A small network was shown many inputs. Here are its activations along a few directions, one row for each input.
Each table varies a few parts of the input and shows all the possible inputs, shuffled.
A made-up example of a description, with smaller parts first: one of 5 places around a ring, together with either a single point or (one of 2 separate values, together with one of 4 places along a line) or one of 9 places along a line.
Shared parts are said once, and a part with two or three values counts as separate values.

Table:
row 1: [-11 -11   4 -20 -37  11  -1  35  14 -12  15 -35 -17  -6  29  37  13  -4
  33 -14]
row 2: [ -2 -37   6  27  10 -39 -10  11 -31 -30  -6  13  21   9 -11 -24  16  31
  25  -3]
row 3: [-22  10   9 -13   7 -14 -17  -6   6 -24  16  16  12  -8 -35 -22 -14  23
 -33  12]
row 4: [-25  36  -5 -33 -26 -27 -13 -24  57  20  14  -3  -7 -10 -17  -6 -29   4
 -50  30]
row 5: [-15  -4 -24   8  21 -45 -34 -29  -9 -44   3  24  17  10 -40 -33  -2  35
 -15  18]
row 6: [-15 -20 -14  11 -16 -30  -5  -7  16  -2  -4  -8  -7   2   9  -8   5  14
  14  11]
row 7: [-25  18  11 -40 -31  17  14   1  30   0  18 -26 -17  -7  13  19  -2 -10
  -2  -5]
row 8: [-10   0  43 -28  -8   7  12  12 -17 -23  18  -6  14   7  -6  -3  17   9
  12 -23]
row 9: [ 74  -5   9  56  64  82  37  11 -55  70 -46  28   2   5  21  11   3 -57
   2 -25]
row 10: [  3 -29  30   4  -8  -3  -4  47 -30 -35   9 -11  13   8  12  16  27  19
  48 -24]
row 11: [-23  11 -44 -13  -7 -44 -34 -40  39 -18   3  -2 -13   1 -19 -13 -18  10
 -30  35]
row 12: [ 71  32 -24  41  31  84  55 -12 -19  96 -39  10 -17  -9  42  25 -16 -74
  -4 -12]
Q: Changing only one part turns row 6 into row 2. The same change can be made to row 7. Which row results?
A: row 8
Q: Describe the family of inputs behind these rows.
A: one of 2 separate values, together with either a single point or one of 5 places around a ring
Q: Which other rows does row 4 become when the choice among 2 separate values takes its other values? List them by row number.
A: row 3
Q: Which other rows does row 11 become when the choice among 2 separate values takes its other values? List them by row number.
A: row 5

Table:
row 13: [-14  56 -39 -44 -41  -5  13 -18  20  -9  26 -26 -24  -8   3 -14 -29  -6
  -7  -1]
row 14: [-10 -31  85 -13  13  33   5  61 -26   1  17   3  36 -19  -1   3   0   6
  -6 -20]
row 15: [ -6 -46  -5 -16   0 -59 -30  -4  -9 -42  11   0  -1  41  16  -6  56  26
  57   8]
row 16: [-41   0  11 -22 -37 -30  15   3  51  18  21 -33 -39 -29  32 -13 -27   6
 -18  18]
row 17: [-10 -50  18 -17   4 -38 -16  -6 -22 -43 -17   7  -1  29  -7 -24  37  -5
  31  -8]
row 18: [-23 -11 -81  30   4 -44 -65 -37  48   8  -1  22   4   3  -4  -3 -19  26
 -17  47]
row 19: [ 74  -4 -30  30  -5 118  39  21 -37  46 -22 -25 -28  -6  36  67  -2 -79
  37 -43]
row 20: [ 55 -33   1  44 -18  81  65  57 -12 101 -26 -24 -11 -25  68  43   7 -59
  56 -25]
row 21: [ 18  45 -24  34  40  11   0 -38  -4  49  -8  57  15 -19  -6 -36 -42   7
 -61  27]
row 22: [ 60 -32  -9  46  46  89  37 -11 -24  65 -74  -4 -37  23  59  43  24 -82
  41 -35]
row 23: [ 13  22  21 -26 -20   0  -1  30 -44 -50  25 -21  30  -2 -38  11  24  -2
  -6 -31]
row 24: [-22 -37 -49  48  26 -58 -34  12  -8 -56  -2  15  15  13 -16  -8   5  60
  47  14]
row 25: [  7  -7  52   5  29 -15  13 -14 -32 -46 -11  -5  18  40  -8 -17  30   4
  17  -4]
row 26: [ 24  -6  76  -4  58  17  -8  12 -40 -24 -15  30  18  47 -11 -16  14 -16
   2 -17]
row 27: [  2  26  14 -18  11   7  17 -54  32   8 -23  -6 -13  31 -24  -4  -3 -17
 -50  30]
row 28: [-12  28  60 -19 -14  40  28   8  46  52  10  11  -6 -29  -5   1 -40 -13
 -43  13]
row 29: [-35  62 -55 -37 -46 -13 -22 -20  35 -11  28 -30 -25   3  13  10  -8  16
  21   9]
row 30: [  1  64 -11 -42 -21  18   9 -20  26  -5  13 -17   4 -10 -35  16 -24 -18
 -40  -8]
row 31: [-13   0 -26 -35 -29 -32 -19  30 -18 -72  34 -26  -3   1  11  27  31  41
  46 -10]
row 32: [ 31  27  23 -42  45  25  -6 -31  18  37 -16  27  -9  22 -13 -13  -6 -30
 -64  12]
row 33: [-22  19  38 -21 -20 -10  42   0  54  19  14 -27 -12 -39  10   5 -20  -5
 -46  27]
row 34: [ 57 -43 -50 110  43  77  28  -4 -50  65 -66  27 -33 -32  31  40   6 -59
  17  -6]
row 35: [-56 -12 -10 -17 -58 -21 -10   7  86  18  24 -25 -38 -10  28  20  12  28
 -11  18]
row 36: [ -8  21 -21 -29 -15 -43   9 -41  21  22 -15  -5 -27  37   7 -33 -12 -15
  -7  20]
row 37: [ -3  15  33 -34  10  43  13  40 -60 -21  17  22  27  -4 -31   9  15 -19
 -13 -46]
row 38: [-42 -56  20 -11 -46 -36 -24  43  25 -33  17 -22   3  -4  25  28  31  52
  42 -10]
row 39: [-20 -31  44  -6 -39 -41   5  45  -6 -33  16 -27   2 -18  35 -10   1  31
  37 -10]
row 40: [ 16  81   5 -49   3  56  19 -25  14  21  28  13   3 -18   0  -2 -40 -24
 -31 -11]
row 41: [-15   8 -32 -28 -17 -51 -37 -32  47  14 -14  -5 -23  48   3   2   6   0
   4  30]
row 42: [-14   2 -64  31  11 -35 -14 -48  26   8  -4  25   0 -11   8 -28 -52  15
 -24  35]
row 43: [ 27  -6  26  53  68   4 -22  25 -55 -12 -12  48  24  -4 -44 -33  -4  18
 -14  -3]
row 44: [  9  25 -39  34  17 -17 -17 -46  19  32 -12  30  28 -10 -37 -16 -31   6
 -57  32]
row 45: [-15 -53 -34  45  22 -29 -31   1 -30 -34  -3  19  22  -6 -43 -32   9  38
  23  -4]
row 46: [  9  -5  -4  59  37 -29   6  -2 -41 -24   0  21  37  -6 -43 -29  12  33
  11   2]
row 47: [-14 -34  59 -11 -19 -13   7  49  -8 -20  10 -27  35 -26 -10   4  28  13
  -2 -18]
row 48: [-11  -4  -3 -30 -41  -1 -13   7 -42 -50  30 -22  10  -3  -9   6  13  22
  30 -33]
Q: Changing only one part turns row 14 into row 37. The same change can be made to row 28. Which row results?
A: row 40
Q: Describe the family of inputs behind these rows.
A: one of 4 separate values, together with either a single point or (one of 2 separate values, together with one of 4 places along a line)
Q: Which other rows does row 27 become when the choice among 4 separate values takes its other values? List them by row number.
A: row 30, row 33, row 44
Q: List by row number the other rows that have the choice among 4 separate values in common with row 34.
A: row 18, row 21, row 24, row 42, row 43, row 44, row 45, row 46
Q: Which other rows does row 13 become when the choice among 4 separate values takes its other values? List them by row number.
A: row 16, row 36, row 42
Q: Start at row 38 and move only the place on the line of 4, one step at a time. The first step leads to row 39. Which rows follow, in order?
A: row 47, row 14

Table:
row 49: [ 21  12   6  49  56   5  11 -29  22  73 -32  22   4  16   7   3 -11  -9
 -26  16]
row 50: [ -6  16 -21  10 -45  56  23  50 -14  44 -18   3 -20 -43  10  30  11 -18
  26 -18]
row 51: [ 30  -4 -52  19   7  27  14 -38  -1  19 -21 -23 -38  11  32   6  -6 -57
   9   3]
row 52: [ 13 -10 -54  51  -9  34  19   7 -11  31  -4  10  -9 -35  23   0 -31 -27
   9   7]
row 53: [  4 -14  20  11 -15  17  17  40   6  73 -19  -4 -19  18  47  25  -2 -23
  13 -25]
row 54: [ 32 -66  53  55  42   1   2  37 -63 -27 -25  11  29  33  15 -26  45  29
  70 -29]
row 55: [ 19 -32  -7  48  20  -8  18 -12  16  60 -24  -8 -18   4  33  -2   8 -40
 -10  -6]
row 56: [-14  33 -42 -43   3 -62 -50 -38  14 -22  -3  40   1  21 -16 -17  -3  17
 -22  28]
row 57: [ 38  25  -1 -22  44  50  27 -38 -18  23  -4  12  -6  12 -10   5 -18 -38
 -27 -21]
row 58: [-35 -23  -8   2 -19 -80  -8 -19  27   7  -2  -4  -3   0  -5 -21  16  41
   7  18]
row 59: [ 39  44 -36  15  41  26  -2 -50  -5  42 -41  16 -15  24  -3  22 -27 -21
 -21   8]
row 60: [-20  26  26 -69 -38 -14 -16 -14   0 -63  36 -24  -8   3  17  -7  15   0
   2  -6]
row 61: [-24  -6 -53 -22 -30 -42 -15 -49  29 -53   2 -23  -7   7   5  -9  18  16
  14  22]
row 62: [ 28   2  56  -3  -5  36  43  20  12  56   0  -7  19   9  28   7   6 -29
   1 -16]
row 63: [ 20   7 -24 -12   3  43  29   8  10  29  18 -17 -31  12  47  41  13 -48
  30 -23]
row 64: [-27  19  22 -40 -49 -28 -15  42 -13 -31  34 -12  18 -35 -24  -1  -8  22
  -8  -6]
row 65: [ 28  22 -35  42  21  42 -15  -4  -8  45 -21  42   0 -27  -3  -4 -46 -12
 -18  19]
row 66: [-27  13 -38  11   7 -42 -48   7  18 -36  12  20  13  -9 -33 -22 -25  39
 -37  51]
row 67: [-39 -26  36 -16 -40 -36  -7  13  49  -8  10 -24 -14   5   5  17  19  38
  29   5]
row 68: [ 22  10  19   3 -21  60  17  41 -26  21  -2 -19  10 -35   0  22  -4 -32
 -27 -16]
row 69: [-15   3   6  -2   9 -67 -31 -19  45   3   1  33   4  25 -21 -36  -1  41
 -18  53]
row 70: [-37  12  11  -7 -17  -1 -31   0   2 -44  21  -6  12 -13 -66 -32 -14  34
 -35  15]
row 71: [-11 -19 -48  10 -35 -56 -21   8  23 -26  17 -17   4 -22 -23  -7 -25  37
   0  18]
row 72: [ 47  27  17 -27   2  58  36  -9  -1  24  19 -24   8  11  16  33   8 -48
   4 -20]
row 73: [-34  11   6 -54   3 -10 -31 -39   7 -67  16  -1  -3  23 -22 -26  -4  -3
 -34  14]
row 74: [  7  22  -3   8  15  59  31   9 -34  27 -21  31  22 -35 -40  12 -31 -18
 -37 -11]
row 75: [-51  -1  51 -15  17 -38   1 -20  25 -36  15   3   3   9 -35 -39  15  23
 -36  16]
row 76: [ 37 -49   6  53  39   5  15  62 -96 -56 -27  17  33  -5 -15   6  13  28
  58 -34]
row 77: [-26  -7 -18 -61 -36 -30 -28   1  18 -39  19 -27 -18  13  28  31  -3  16
  24  -4]
row 78: [  1  -4  32   0  51  38  37 -12  -3  50  -5  28  11   2  15 -25  -8 -29
 -28  -6]
row 79: [ 60 -49  12  31  41  18 -10  10 -84 -61 -15   0  18  35   3   1  53   1
  74 -42]
row 80: [-50   0 -14  -9 -40 -24  -9  33  23 -34  36 -16  -3 -35   2  21   3  45
  21  -5]
row 81: [-30   4  76 -16 -23 -38  -2   2  32 -23  27 -35   3   2 -17  -6  24  24
  -6  -5]
Q: Changing only one part turns row 80 into row 77. The same change can be made to row 74. Which row results?
A: row 57
Q: Describe the family of inputs behind these rows.
A: one of 3 separate values, together with either a single point or (one of 2 separate values, together with one of 5 places around a ring)
Q: Which other rows does row 70 become when the choice among 2 separate values takes its other values? List them by row number.
A: row 74

Table:
row 82: [-67 -46 -35  -9 -46 -63 -54  -1  21 -53  29  11  -9  12  -3 -23  27  85
  52   8]
row 83: [-70  10  18 -77 -47 -28 -27  17  16 -96  67 -16   1 -34 -39 -21 -16  44
 -24   2]
row 84: [-58   1 -50  20  20 -65 -68 -32  39 -77  12  21   7   7 -52 -23 -16  73
 -26  54]
row 85: [-39 -20  48 -66 -64 -76 -47  25  27 -73  45 -46  17  33  -7  19  46  52
  41 -12]
row 86: [ 72 -84 -24  56  18  20  17  16 -70  47 -49   1 -18   7  46  -9  36 -52
  55 -36]
row 87: [ 52   4  53  -2  20  96  41  49 -39  50  -9  -8   0 -18  15  33   2 -65
 -12 -44]
row 88: [-68  20  38 -43   5 -56 -40 -18  53 -38  28  28   9   4 -49 -50 -33  58
 -64  48]
row 89: [ 42  38  40  49  83  75  53 -12 -25  61 -43  31  23  13  -9   8 -13 -41
 -36  -4]
row 90: [ 14  90 -88 -46 -52   8  35 -99  93 109 -11 -31 -54 -16  35  21 -47 -81
 -57  36]
row 91: [ 64  -6  39  26 -11  50  70  50 -72  29 -12 -28  28   2  44  47  39 -38
  75 -67]
row 92: [ 59  -7 -39  91  74  40  20   7 -42  41 -54  37  -3  -9  18  -2 -27 -34
  -3  15]
Q: Describe the family of inputs behind these rows.
A: either a single point or (one of 2 separate values, together with one of 5 places around a ring)
Q: Which other rows does row 89 become when the choice among 2 separate values takes its other values? List them by row number.
A: row 88
